data =
28, -26, -35, -464, 9, 13
-215, 207, 46, -228, -26, 26
-19, -418, -13, 23, -294, 17
391, 205, -382, 202, 66, -202
-216, -269, 301, -135, -326, 23
-161, -202, 305, 347, -282, 112
data[0,0]: 28
data[2,5]: 17
data[0]: [28, -26, -35, -464, 9, 13]
data[5,3]: 347
data[3,0]: 391
data[1,1]: 207
data[3,3]: 202
data[0,2]: -35
data[2,3]: 23
data[:, 2]: [-35, 46, -13, -382, 301, 305]
data[1,0]: -215
data[5,5]: 112
data[1,3]: -228
data[3]: [391, 205, -382, 202, 66, -202]
data[0,5]: 13

B =
[[-442 -322  191 -145  145  518 -293  186  244  119   71  252 -271  143]
 [-480 -254  317 -172  -62  477   36  184  194  -54  225  114 -187   90]
 [-536 -326  208 -161  128  477 -194  207  286   43   17  365 -331  248]
 [-381 -364  290 -139 -127  383  -54  198  213   13  246  165 -225    1]
 [-492 -259  316 -205  -46  490   52  211  190  -64  230  102 -200   92]
 [-540 -306  245 -149  137  465 -184  210  273   34  -71  330 -258  234]
 [-528 -325  239 -149  133  468 -184  192  283   34   18  357 -256  228]
 [-476 -244  277 -201  -38  483   65  206  200  -66  222  131 -194   95]
 [-497 -251  314 -207  -41  473   42  201  186  -53  223   93 -178   92]
 [-369 -344  288 -149 -138  369  -61  212  204   12  236  142 -233   16]
 [-476 -252  307 -187  -49  489   67  219  202  -49  227  136 -223   76]
 [-475 -260  325 -198  -29  484   51  211  189  -86  222  101 -215  104]
 [-530 -312  246 -156  130  466 -169  209  271   23   16  326 -257  242]
 [-364 -330  301 -135 -136  387  -79  216  218    9  247  180 -234   23]
 [-534 -332  227 -147  157  500 -204  200  268   42   -6  317 -276  230]]
B[0][0]	-442
B[7][7]	206
B[14][3]	-147
B[8][12]	-178
B[9]	[-369, -344, 288, -149, -138, 369, -61, 212, 204, 12, 236, 142, -233, 16]
B[:, 10]	[71, 225, 17, 246, 230, -71, 18, 222, 223, 236, 227, 222, 16, 247, -6]
B[14][9]	42
B[6]	[-528, -325, 239, -149, 133, 468, -184, 192, 283, 34, 18, 357, -256, 228]
B[3]	[-381, -364, 290, -139, -127, 383, -54, 198, 213, 13, 246, 165, -225, 1]
B[13][8]	218
B[9][7]	212
B[8][8]	186
B[3][6]	-54
B[1][10]	225
B[:, 2]	[191, 317, 208, 290, 316, 245, 239, 277, 314, 288, 307, 325, 246, 301, 227]
B[14]	[-534, -332, 227, -147, 157, 500, -204, 200, 268, 42, -6, 317, -276, 230]
B[6][8]	283
B[12][12]	-257
B[1][6]	36
B[11][3]	-198
B[2]	[-536, -326, 208, -161, 128, 477, -194, 207, 286, 43, 17, 365, -331, 248]
B[0][5]	518
B[12][2]	246
B[11][13]	104
B[:, 9]	[119, -54, 43, 13, -64, 34, 34, -66, -53, 12, -49, -86, 23, 9, 42]
B[4][0]	-492
B[0][7]	186
B[2][1]	-326
B[5][6]	-184
B[9][6]	-61
B[1]	[-480, -254, 317, -172, -62, 477, 36, 184, 194, -54, 225, 114, -187, 90]
B[4][8]	190
B[4][4]	-46
B[12][8]	271
B[11][10]	222
B[8]	[-497, -251, 314, -207, -41, 473, 42, 201, 186, -53, 223, 93, -178, 92]
B[7]	[-476, -244, 277, -201, -38, 483, 65, 206, 200, -66, 222, 131, -194, 95]
B[12][3]	-156

arr =
67, 316, -160, -130, 95, 118
-72, -529, 297, 155, -301, 5
-29, -62, 49, -87, -209, 143
316, 186, -16, -143, 135, 324
335, -613, 454, 323, 6, 90
arr[0][0] = 67
arr[2][2] = 49
arr[:, 3] = [-130, 155, -87, -143, 323]
arr[3][1] = 186
arr[3][5] = 324
arr[1][1] = -529
arr[0][1] = 316
arr[4][5] = 90
arr[0][5] = 118
arr[2][0] = -29
arr[2] = [-29, -62, 49, -87, -209, 143]
arr[2][4] = -209
arr[4][4] = 6
arr[:, 1] = [316, -529, -62, 186, -613]

x =
-100, 164, 197, -175, -64, -46, 164, -108, 10, 25, 67, -68, 148
-144, 18, -293, -119, -273, 3, 152, -200, -41, 1, -31, 19, -82
-60, -184, -12, 565, -288, -16, 147, -197, -30, 80, -580, -34, 260
-409, -230, 197, -243, -213, 0, 55, -5, 73, -21, -106, 41, 81
x[0][0]: -100
x[3][1]: -230
x[1][10]: -31
x[3][8]: 73
x[1][11]: 19
x[1]: [-144, 18, -293, -119, -273, 3, 152, -200, -41, 1, -31, 19, -82]
x[:, 6]: [164, 152, 147, 55]
x[:, 7]: [-108, -200, -197, -5]
x[3][10]: -106
x[:, 4]: [-64, -273, -288, -213]
x[2][3]: 565
x[0][7]: -108
x[2][11]: -34
x[0][8]: 10
x[2]: [-60, -184, -12, 565, -288, -16, 147, -197, -30, 80, -580, -34, 260]
x[3][0]: -409
x[2][5]: -16
x[0][5]: -46
x[:, 0]: [-100, -144, -60, -409]
x[3][5]: 0
x[2][2]: -12
x[1][4]: -273
x[1][8]: -41
x[:, 8]: [10, -41, -30, 73]
x[1][12]: -82
x[1][1]: 18

grid =
[[ -2.26  -4.65   9.06  -7.10  -4.73  10.80   1.06  15.48  11.38  -1.39
  -19.30   3.94]
 [-11.68 -17.05   1.95  20.29   2.65   8.24   3.47 -13.94  -7.31   4.36
    7.09  -0.74]]
grid[0,0] = -2.26
grid[0] = [-2.26, -4.65, 9.06, -7.10, -4.73, 10.80, 1.06, 15.48, 11.38, -1.39, -19.30, 3.94]
grid[1,4] = 2.65
grid[1,11] = -0.74
grid[1,1] = -17.05
grid[:, 0] = [-2.26, -11.68]
grid[:, 10] = [-19.30, 7.09]
grid[1] = [-11.68, -17.05, 1.95, 20.29, 2.65, 8.24, 3.47, -13.94, -7.31, 4.36, 7.09, -0.74]
grid[1,8] = -7.31
grid[:, 2] = [9.06, 1.95]
grid[0,3] = -7.10
grid[1,0] = -11.68
grid[0,4] = -4.73

m = [ 58  76 173 195  43  15 162  59  28  68  66  62  51]
m[0]: 58
m[10]: 66
m[12]: 51
m[5]: 15
m[8]: 28

a =
array([[131, 154,  82, 190, 134],
       [ 95, 120, 119, 180, 146],
       [121,  35, 136, 196,  57],
       [186, 163, 122,  54, 120],
       [127, 191, 130,  87, 176],
       [129, 162, 120, 120, 155],
       [137, 150, 178,  54, 151],
       [163, 168, 112,  93, 134],
       [108, 145, 178,  83, 162]])
a[0, 0] -> 131
a[2, 2] -> 136
a[8, 0] -> 108
a[8, 4] -> 162
a[3] -> [186, 163, 122, 54, 120]
a[4] -> [127, 191, 130, 87, 176]
a[2] -> [121, 35, 136, 196, 57]
a[5, 2] -> 120
a[6] -> [137, 150, 178, 54, 151]
a[1, 4] -> 146
a[3, 0] -> 186
a[3, 1] -> 163
a[3, 2] -> 122
a[1, 1] -> 120
a[7, 3] -> 93
a[5, 1] -> 162
a[7, 0] -> 163
a[:, 2] -> [82, 119, 136, 122, 130, 120, 178, 112, 178]
a[0, 4] -> 134
a[0, 3] -> 190
a[1, 3] -> 180
a[8, 1] -> 145

W =
[[-260 -143 -334 -271  302]
 [-595   91 -536  214  -90]
 [-319 -156 -492 -445  529]
 [-265 -235 -427 -510  397]
 [ 138 -274  295  -51 -204]
 [-672 -331 -712 -363 -761]
 [-295  -67 -104  252 -465]
 [-251    1  -36  356 -340]
 [  35 -599   94 -528 -709]
 [-243 -175 -323 -315  280]
 [-397 -389 -596 -712   14]
 [-125  -76  142  353 -505]
 [-299 -145 -440 -381  469]]
W[-13][0] -> -260
W[-10][-1] -> 397
W[0][-4] -> -143
W[4][-5] -> 138
W[-1][2] -> -440
W[0][3] -> -271
W[2][1] -> -156
W[-1][0] -> -299
W[-6][1] -> 1
W[0][2] -> -334
W[-10][3] -> -510
W[7][-3] -> -36
W[9] -> [-243, -175, -323, -315, 280]
W[-5] -> [35, -599, 94, -528, -709]
W[10][4] -> 14
W[1][0] -> -595
W[-3] -> [-397, -389, -596, -712, 14]
W[10][-4] -> -389
W[:, 4] -> [302, -90, 529, 397, -204, -761, -465, -340, -709, 280, 14, -505, 469]
W[0][-1] -> 302
W[-1][4] -> 469
W[9][-4] -> -175
W[-12][3] -> 214
W[-10][1] -> -235
W[7] -> [-251, 1, -36, 356, -340]
W[6] -> [-295, -67, -104, 252, -465]
W[-1] -> [-299, -145, -440, -381, 469]
W[-11][4] -> 529
